These are the activations of a small network on made-up records, seen along a few directions, one row for each record.
After each row come some of the record's fields: V, T, E, C, L, M, H, U.
A field that a record lacks is written missing.
Other fields move the rows too, some of them a lot.
In the rows, 500 means zero.
Strong random noise was added to every row along 4 fixed directions; ignore it. To show where, here is one row again and again, with new noise each time:
[546 632 397 545 634 411 574 536 518 405 658 684 554 450 767 656 464 574
 570 507 338 704]
[492 577 499 580 566 484 558 618 462 437 526 608 485 492 600 569 405 567
 534 531 550 535]
[475 400 542 525 504 392 376 584 530 184 519 365 424 658 556 469 482 502
 443 392 705 462]
[578 435 482 543 449 374 465 462 460 382 470 521 443 455 557 545 439 536
 477 303 537 546]
[425 615 493 596 658 511 528 735 509 322 613 599 509 578 676 562 406 557
 537 665 565 550]
[435 617 485 597 655 505 532 723 506 333 613 612 512 561 682 569 404 559
 539 655 545 562]

[386 624 440 477 645 553 517 537 583 511 689 545 638 554 629 533 557 478
 522 720 343 624] : V=v4, T=t1, E=e2, C=c1, L=l3, M=m2, H=h3, U=u3
[545 373 429 469 443 480 393 360 512 512 437 475 511 455 468 409 570 439
 437 373 431 503] : V=v4, T=t2, E=e2, C=c2, L=l1, M=m5, H=h3, U=u1
[505 487 509 665 498 607 484 614 434 491 449 572 481 470 400 465 377 461
 514 634 510 506] : V=v4, T=t3, E=e1, C=c1, L=l1, M=m4, H=h1, U=u4
[585 480 482 457 417 391 504 344 444 576 470 497 467 439 514 528 549 530
 496 286 449 516] : V=v4, T=t2, E=e2, C=c2, L=l2, M=m3, H=h2, U=u3
[561 494 418 491 541 473 487 370 496 472 637 486 550 603 497 563 529 454
 514 431 318 673] : V=v4, T=t2, E=e3, C=c1, L=l1, M=m5, H=h3, U=u1
[403 587 641 464 560 671 603 570 429 692 418 425 516 613 348 491 505 506
 523 687 695 333] : V=v1, T=missing, E=missing, C=missing, L=l3, M=m1, H=h1, U=u1
[537 400 433 550 507 414 339 533 495 297 558 515 490 501 527 539 429 457
 438 477 449 568] : V=v4, T=t3, E=e3, C=c1, L=l3, M=m1, H=h1, U=u1
[475 541 478 299 516 392 499 329 637 513 545 365 532 543 576 496 707 459
 487 395 492 511] : V=v4, T=t1, E=e1, C=c1, L=l2, M=m2, H=h3, U=u3
[511 652 646 420 446 521 766 419 391 752 410 420 453 597 368 553 564 610
 605 402 724 319] : V=v4, T=t2, E=e1, C=c2, L=l2, M=m3, H=h2, U=u2
[447 839 540 325 750 571 807 535 574 741 662 616 605 595 629 671 628 590
 675 723 384 555] : V=v3, T=missing, E=missing, C=missing, L=l2, M=m2, H=h3, U=u1
[454 598 537 492 485 618 577 585 452 763 334 695 513 254 523 440 437 508
 478 685 531 369] : V=v1, T=missing, E=missing, C=missing, L=l2, M=m2, H=h3, U=u3
[458 495 528 480 501 480 474 603 544 496 397 500 493 454 529 421 498 526
 467 562 704 306] : V=v4, T=t2, E=e2, C=c2, L=l3, M=m1, H=h1, U=u2
[403 581 499 445 545 556 526 551 573 596 524 568 581 485 559 479 580 522
 542 659 499 443] : V=v4, T=t3, E=e3, C=c1, L=l3, M=m2, H=h3, U=u3
[382 424 538 489 583 441 390 659 585 177 579 296 432 780 556 423 564 442
 446 570 693 402] : V=v4, T=t2, E=e2, C=c2, L=l3, M=m1, H=h2, U=u4
[593 499 415 355 498 295 555 296 546 459 573 453 514 531 644 574 673 506
 540 268 372 584] : V=v4, T=t2, E=e2, C=c2, L=l3, M=m1, H=h2, U=u4
[342 411 483 495 527 548 304 609 609 350 506 413 549 507 564 326 554 429
 390 665 571 405] : V=v4, T=t2, E=e1, C=c2, L=l3, M=m2, H=h3, U=u3
[571 594 418 537 546 456 563 622 478 481 537 636 507 361 619 618 339 576
 531 570 439 582] : V=v5, T=missing, E=missing, C=missing, L=l3, M=m1, H=h1, U=u2
[538 657 527 594 606 619 653 544 389 643 578 628 587 544 463 601 411 492
 606 677 348 653] : V=v1, T=missing, E=missing, C=missing, L=l1, M=m4, H=h1, U=u4
[425 529 480 525 608 548 470 596 594 328 628 445 531 683 588 458 518 464
 490 650 544 505] : V=v4, T=t1, E=e2, C=c1, L=l1, M=m5, H=h3, U=u2
[476 486 359 653 597 513 375 624 486 367 624 659 582 381 635 566 377 448
 477 685 241 708] : V=v4, T=t3, E=e1, C=c1, L=l3, M=m2, H=h3, U=u1
[522 481 436 679 471 553 475 592 404 496 472 658 514 325 533 472 335 500
 475 566 397 575] : V=v4, T=t2, E=e1, C=c2, L=l1, M=m3, H=h2, U=u2
[454 459 493 549 551 516 420 647 532 268 554 472 499 626 533 428 478 449
 464 593 578 465] : V=v4, T=t3, E=e2, C=missing, L=l1, M=m5, H=h3, U=u4
[607 360 485 678 344 579 429 405 306 633 384 574 479 375 207 463 327 423
 419 410 366 592] : V=v4, T=t3, E=e2, C=missing, L=l1, M=m4, H=h1, U=u1
[654 416 400 605 344 422 499 360 396 625 422 635 527 220 442 585 366 501
 454 308 268 645] : V=v2, T=missing, E=missing, C=missing, L=l3, M=m2, H=h3, U=u2
[474 500 491 486 521 528 484 463 478 551 486 476 525 481 442 497 508 475
 465 534 511 470] : V=v4, T=t2, E=e1, C=c2, L=l3, M=m1, H=h1, U=u1
[392 532 451 366 680 450 428 478 728 277 737 365 600 713 722 523 762 461
 545 617 442 569] : V=v4, T=t3, E=e1, C=c1, L=l3, M=m2, H=h3, U=u1
[638 407 486 521 405 374 448 391 439 365 470 463 433 441 491 499 483 504
 478 252 534 516] : V=v4, T=t2, E=e1, C=c2, L=l2, M=m2, H=h1, U=u4
[481 639 539 569 567 590 690 591 444 604 556 628 506 555 480 594 466 560
 635 628 498 527] : V=v4, T=t3, E=e3, C=c1, L=l1, M=m3, H=h2, U=u4
[544 653 473 437 548 540 687 347 542 689 538 529 568 565 527 593 624 538
 615 502 405 555] : V=v4, T=t3, E=e1, C=c1, L=l1, M=m5, H=h3, U=u2
[528 531 497 505 522 562 519 375 462 542 632 512 592 564 515 552 511 463
 505 529 246 693] : V=v1, T=missing, E=missing, C=missing, L=l1, M=m3, H=h2, U=u3
[420 496 581 583 556 549 501 739 438 311 563 411 437 705 437 475 377 494
 531 639 683 474] : V=v5, T=missing, E=missing, C=missing, L=l1, M=m3, H=h2, U=u4
[504 582 538 461 496 502 605 496 528 627 407 530 495 447 502 533 530 562
 548 531 633 357] : V=v4, T=t3, E=e1, C=c1, L=l3, M=m1, H=h1, U=u2
[539 610 467 503 492 625 618 276 433 830 520 547 618 470 351 529 558 475
 535 515 260 664] : V=v4, T=t2, E=e1, C=c2, L=l1, M=m4, H=h1, U=u3
[415 537 439 462 563 501 456 540 557 481 557 506 540 541 614 452 573 470
 466 593 420 512] : V=v4, T=t2, E=e2, C=c2, L=l3, M=m1, H=h2, U=u3
[423 582 509 649 589 618 551 781 424 525 548 665 555 481 524 528 300 533
 500 820 500 535] : V=v5, T=missing, E=missing, C=missing, L=l3, M=m2, H=h3, U=u2
[431 580 585 486 543 573 517 574 537 439 555 399 459 698 460 483 542 515
 551 572 689 414] : V=v4, T=t1, E=e3, C=c1, L=l2, M=m2, H=h1, U=u3
[495 532 621 495 452 559 660 430 384 691 424 405 478 644 259 512 531 520
 565 432 628 444] : V=v4, T=t2, E=e2, C=c2, L=l1, M=m3, H=h2, U=u4
[469 527 451 397 682 395 477 555 620 236 729 384 571 703 704 570 622 529
 525 611 420 667] : V=v5, T=missing, E=missing, C=missing, L=l3, M=m2, H=h3, U=u4
[489 569 497 406 654 494 457 422 628 376 747 363 620 791 585 526 658 455
 533 562 297 720] : V=v3, T=missing, E=missing, C=missing, L=l1, M=m4, H=h1, U=u3
[414 589 503 555 479 650 589 560 432 734 351 657 499 363 429 486 417 519
 510 621 502 443] : V=v4, T=t3, E=e1, C=c1, L=l3, M=m1, H=h2, U=u3
[456 643 474 420 663 525 609 449 605 476 752 493 585 725 623 608 695 518
 638 588 365 649] : V=v4, T=t3, E=e3, C=c1, L=l1, M=m3, H=h2, U=u1
[588 563 427 473 541 482 564 340 541 607 600 596 568 419 629 598 590 534
 571 435 162 724] : V=v3, T=missing, E=missing, C=missing, L=l1, M=m3, H=h2, U=u3
[510 579 558 448 554 519 584 546 544 607 448 535 519 478 569 535 539 548
 535 569 600 389] : V=v1, T=missing, E=missing, C=missing, L=l3, M=m1, H=h1, U=u2
[584 389 481 498 426 432 418 445 461 496 385 513 437 330 438 491 443 479
 410 357 410 506] : V=v3, T=missing, E=missing, C=missing, L=l2, M=m2, H=h3, U=u1
[438 315 608 582 352 588 387 569 398 459 334 372 392 540 249 321 416 443
 422 446 754 296] : V=v4, T=t1, E=e2, C=c1, L=l1, M=m3, H=h2, U=u1

Here are new rows. What are their fields?
[378 489 561 329 496 523 492 391 645 579 479 299 528 602 480 401 723 476
 497 506 649 353] : V=v4, T=t1, E=e1, C=c1, L=l3, M=m2, H=h3, U=u3
[474 377 611 575 440 651 404 525 389 555 390 350 481 652 207 371 483 400
 401 556 615 463] : V=v1, T=missing, E=missing, C=missing, L=l1, M=m4, H=h1, U=u1
[637 555 429 402 566 241 572 343 552 303 744 473 480 607 733 697 615 551
 601 265 379 674] : V=v4, T=t2, E=e3, C=c1, L=l2, M=m3, H=h2, U=u4
[438 494 484 574 573 614 427 562 483 415 560 428 534 687 410 480 485 421
 479 636 464 561] : V=v4, T=t3, E=e1, C=c1, L=l1, M=m5, H=h3, U=u1
[451 374 521 636 459 518 384 639 420 363 436 462 466 466 401 431 344 446
 408 570 595 453] : V=v4, T=t2, E=e1, C=c2, L=l3, M=m2, H=h3, U=u4
[614 429 495 604 361 473 536 414 400 582 417 586 444 399 405 543 410 524
 517 343 451 547] : V=v4, T=t3, E=e3, C=c1, L=l1, M=m3, H=h2, U=u2
[567 444 492 415 486 467 457 335 573 515 510 443 507 543 527 480 588 483
 489 387 377 548] : V=v3, T=missing, E=missing, C=missing, L=l1, M=m5, H=h3, U=u3
[425 456 536 423 507 522 473 402 526 517 523 328 541 622 405 460 622 451
 474 497 542 467] : V=v4, T=t2, E=e1, C=c2, L=l3, M=m2, H=h3, U=u1
[613 392 396 558 443 400 343 408 537 312 534 481 529 469 569 474 507 434
 465 377 356 648] : V=v4, T=t3, E=e1, C=c1, L=l1, M=m4, H=h1, U=u2
[483 552 518 409 522 541 611 346 535 641 549 418 520 585 474 520 662 505
 590 448 479 520] : V=v4, T=t1, E=e1, C=c1, L=l1, M=m3, H=h2, U=u1
[574 190 572 537 272 482 283 344 452 407 337 280 379 585 183 343 507 390
 383 242 649 399] : V=v4, T=t3, E=e3, C=c1, L=l1, M=m4, H=h1, U=u1
[501 291 504 526 370 447 263 456 484 442 348 394 453 432 365 368 453 420
 325 387 594 411] : V=v4, T=t2, E=e2, C=c2, L=l3, M=m1, H=h1, U=u3
[388 596 654 425 527 623 669 462 524 632 491 304 504 766 355 451 658 531
 572 560 733 351] : V=v4, T=t2, E=e1, C=c2, L=l1, M=m3, H=h2, U=u2
[553 571 489 355 472 545 610 222 506 747 483 401 565 578 400 534 677 499
 526 403 348 602] : V=v5, T=missing, E=missing, C=missing, L=l1, M=m5, H=h3, U=u3
[490 581 481 443 517 581 595 488 535 719 465 589 544 354 536 533 548 569
 542 605 397 524] : V=v5, T=missing, E=missing, C=missing, L=l3, M=m2, H=h3, U=u3
[485 533 619 427 452 515 629 438 435 646 373 378 464 563 303 499 533 528
 517 445 741 312] : V=v4, T=t2, E=e1, C=c2, L=l3, M=m1, H=h1, U=u4
[620 419 550 425 338 391 541 435 421 594 319 427 388 416 364 512 410 570
 487 287 695 382] : V=v5, T=missing, E=missing, C=missing, L=l3, M=m1, H=h1, U=u2
[422 599 479 595 666 531 508 764 493 391 575 608 538 516 593 541 379 512
 509 766 550 502] : V=v4, T=t2, E=e2, C=c2, L=l3, M=m1, H=h1, U=u4
[531 499 515 562 413 507 515 470 403 577 382 579 440 379 441 535 413 538
 500 394 531 493] : V=v4, T=t3, E=e1, C=c1, L=l2, M=m3, H=h2, U=u3
[431 419 568 707 510 564 395 782 395 234 530 459 433 689 371 464 301 453
 467 639 644 499] : V=v4, T=t3, E=e3, C=c1, L=l1, M=m3, H=h2, U=u4
[403 604 461 550 621 644 477 569 529 492 608 488 595 671 489 497 519 441
 502 730 389 608] : V=v4, T=t3, E=e1, C=c1, L=l1, M=m5, H=h3, U=u3
[505 462 590 444 425 552 534 428 509 706 370 494 496 419 398 461 529 533
 505 474 519 390] : V=v3, T=missing, E=missing, C=missing, L=l3, M=m2, H=h3, U=u3
